Here are a small network's activations along a few directions, averaged over the inputs that share one value of a field.
Related values have similar rows: they may be neighbours, one step apart, or belong to one group.
In the rows, zero is written as 500.
Strong random noise was added to every row along 10 fixed directions; ignore it. To show where, here is one row again and again, with new noise each time:
[487 531 499 460 400 538 541 520 535 523 438 415 539 525 565 455 591 523
 545 411]
[537 529 549 596 477 424 593 395 407 561 570 372 509 364 542 547 568 498
 509 495]
[396 366 606 368 698 478 489 480 636 427 462 700 409 532 552 632 266 586
 597 489]
[557 442 428 673 384 462 640 455 708 510 510 488 534 631 408 706 315 561
 555 454]
[584 329 458 663 505 339 549 329 580 415 529 410 554 441 543 610 497 546
 471 455]
[590 624 461 543 371 441 487 509 410 590 540 426 541 413 437 424 614 490
 487 442]
[429 582 432 351 523 521 493 410 465 531 494 516 380 329 622 520 502 326
 558 430]
[407 462 475 513 536 540 549 424 494 491 361 468 470 367 476 476 437 428
 439 509]
[470 577 482 541 456 517 415 534 382 483 516 443 556 500 415 563 366 500
 507 701]
[440 627 498 464 372 512 527 546 475 525 515 520 552 544 548 625 382 542
 655 338]
[459 505 511 429 504 450 554 457 524 453 555 506 510 576 675 478 612 583
 528 315]
[505 450 426 491 613 440 459 352 462 429 582 435 426 426 577 478 574 410
 391 675]


Values of PEK:
tedu: [580 325 502 585 482 537 540 515 595 512 339 415 599 443 426 576 499 499
 556 471]
pavat: [399 549 605 603 519 621 691 441 384 618 469 400 426 394 564 479 537 445
 436 495]
dugib: [541 471 576 551 427 511 505 584 468 503 430 435 585 585 454 454 535 547
 524 544]
baguk: [461 496 473 415 567 459 505 463 560 478 597 557 402 572 642 525 536 504
 537 416]
bamuv: [542 419 415 520 458 583 471 486 624 402 421 484 477 516 396 502 464 431
 418 577]
zalin: [434 650 366 340 394 571 328 564 433 485 451 505 491 432 502 476 444 371
 559 523]
boror: [666 544 506 651 390 472 503 576 504 529 672 318 547 719 363 544 558 592
 426 852]
dil: [478 519 411 582 576 562 521 455 508 506 507 483 467 561 384 400 478 368
 339 710]
fusa: [501 340 627 595 544 509 568 450 481 413 455 328 537 422 530 578 490 546
 488 686]
resas: [341 609 634 481 455 673 694 686 539 592 403 533 588 690 558 417 567 636
 532 304]
lon: [347 598 507 614 484 586 526 539 381 471 437 449 619 516 478 529 382 478
 479 473]
zanen: [492 479 442 355 535 603 447 474 555 498 428 572 370 434 616 508 516 344
 543 487]
von: [470 345 479 501 578 487 459 448 417 373 539 386 581 502 621 472 617 509
 454 555]
vodet: [563 510 456 435 375 622 421 586 613 630 334 460 434 411 419 384 587 395
 559 489]
sus: [553 441 518 484 513 436 396 562 445 360 574 579 595 667 566 486 522 649
 524 495]
fad: [513 653 538 543 426 613 642 625 533 702 549 566 471 593 359 514 531 494
 512 504]
pab: [536 554 553 512 449 515 419 500 375 520 583 376 544 489 546 619 429 396
 598 753]
PEK is arranged as a line.
Q: Going along PEK from von by way of its neighbour tedu, in what order are baguk, bamuv, fusa, lon, fad met?
A: fad, lon, baguk, fusa, bamuv
Q: Which values are neighbours of zanen? Give them in the order they are listed.
A: pavat, sus
Q: Which values are neighbours of pab? Give them in the order they are listed.
A: dugib, dil

Values of GOS:
nobe: [385 574 437 546 418 486 547 471 355 479 419 488 555 312 432 590 343 447
 501 379]
soga: [415 438 564 520 571 475 597 417 575 442 432 420 509 515 600 391 620 551
 412 480]
delik: [614 437 632 621 593 435 510 519 453 509 550 505 532 472 416 381 621 634
 347 574]
mosot: [645 579 545 561 382 479 441 662 501 562 536 568 593 621 399 456 536 659
 536 427]
nura: [503 563 464 503 522 539 555 533 573 561 609 573 430 567 466 617 408 429
 564 523]
suf: [660 501 327 368 407 481 516 405 633 535 526 428 404 415 561 386 807 322
 490 393]
kat: [414 478 421 431 535 508 400 525 469 394 431 522 512 499 512 389 527 556
 402 477]
fele: [500 344 487 563 503 461 502 470 560 518 346 499 574 376 447 495 471 452
 475 360]
defoz: [516 471 568 510 571 501 438 579 454 504 506 507 484 557 383 356 550 635
 373 683]
mos: [582 504 549 483 489 451 405 511 466 550 538 573 437 403 510 599 422 452
 622 491]
diduk: [616 511 469 396 381 479 383 592 589 543 446 567 494 509 448 525 414 429
 634 483]
kubev: [541 358 559 358 658 422 291 554 510 444 462 577 583 499 575 420 604 585
 556 523]
kuruf: [501 415 717 458 413 569 503 634 527 484 338 443 655 519 500 606 375 651
 738 442]
lif: [619 387 502 630 460 474 540 424 606 502 527 364 542 511 525 639 569 474
 557 531]
seda: [523 385 379 477 495 500 463 382 669 482 445 430 414 441 531 447 554 416
 450 581]
litam: [438 634 496 536 555 491 480 567 465 425 744 574 531 878 446 540 384 683
 432 727]
zodap: [405 622 469 433 425 571 479 580 449 428 563 559 507 709 618 613 346 502
 618 455]
GOS is arranged as a line.
Q: Going along GOS from soga by way of its neighbour litam, in what order are delik, mosot, kat, kubev, seda met?
A: seda, kat, mosot, delik, kubev
Q: Which values are neighbours of nura? Give them in the order they are listed.
A: fele, lif
Q: Which values are neighbours of diduk? Give them in the order they are listed.
A: kuruf, zodap
